These are the activations of a small neural network, seen along a few directions. Each row is one input.
In each table, some parts of the input vary, and every possible input appears once, in random order.
Descriptions start from the smaller parts, as in this example, which fits no table here: one of 2 separate values, together with either a single point or one of 9 places around a ring or (one of 5 places around a ring, together with one of 6 places along a line).
Shared parts are said once, and a part with two or three values counts as separate values.

A family of inputs:
r1: -11  -11  13  -33  -28  4  -1  6  -5  -8  -28  -20  -14
r2: 4  -17  -1  4  -29  16  30  -16  -3  -16  1  -25  -15
r3: 20  1  0  24  20  1  -12  -19  7  18  12  7  13
r4: -11  -18  11  -21  -1  3  17  8  -16  -9  -28  -16  -9
r5: 6  -28  -2  0  -6  21  24  8  2  -7  4  -30  4
r6: -8  -22  6  -5  7  11  19  22  -4  0  -11  -31  -1
r7: 13  21  14  -2  -6  -7  -33  8  21  9  -17  30  -4
r8: 7  18  17  12  20  -4  -20  7  10  8  -16  27  8
r9: 22  17  1  31  -6  -1  -5  -29  12  10  9  14  -2
r10: 5  5  8  22  34  -6  -21  -5  3  16  -3  8  10
r11: -47  35  -65  -33  -6  -36  2  10  -27  -20  76  36  9
Q: Describe the family of inputs behind these rows.
A: either a single point or (one of 2 separate values, together with one of 5 places along a line)
Q: Which other rows does r2 become when the choice among 2 separate values takes its other values? List them by row number.
A: r9
Q: Which other rows does r5 become when the choice among 2 separate values takes its other values? List them by row number.
A: r3

A family of inputs:
r12: -26  55  -62  -7  14  -42  -25  -5  -17  -6  73  66  18
r13: -1  -4  16  -16  -19  3  3  13  6  -4  -18  -3  -12
r14: 5  -6  22  2  7  -2  -14  2  6  12  -18  -3  -6
r15: 12  5  17  -3  -7  1  -10  0  8  3  -29  10  -7
r16: -10  -11  13  -10  -5  2  -5  10  -1  -4  -15  -15  -13
r17: -1  -18  7  1  5  10  19  9  -3  -5  -6  -17  -1
r18: 7  -16  2  4  -20  12  9  -11  7  -5  4  -21  -8
r19: 0  -8  12  7  -11  8  23  2  5  -2  -4  -19  -1
r20: 15  1  15  18  1  7  12  -11  6  9  -14  -7  7
r21: -5  -16  -1  -11  6  10  4  6  -9  -5  -17  -22  4
r22: 8  -10  6  3  18  8  -8  -2  -2  8  -22  -10  8
r23: 13  -12  14  15  17  9  8  2  4  7  -12  -5  3
r24: 21  -8  6  20  -8  14  -5  -17  12  3  -3  -9  -5
r25: -37  47  -68  -23  3  -41  -10  2  -24  -11  79  54  13
Q: Describe the family of inputs behind these rows.
A: one of 2 separate values, together with either a single point or one of 6 places along a line
Q: Changing only the choice among 2 separate values turns r22 into r21. The same change can be made to r14. Which row results?
A: r16
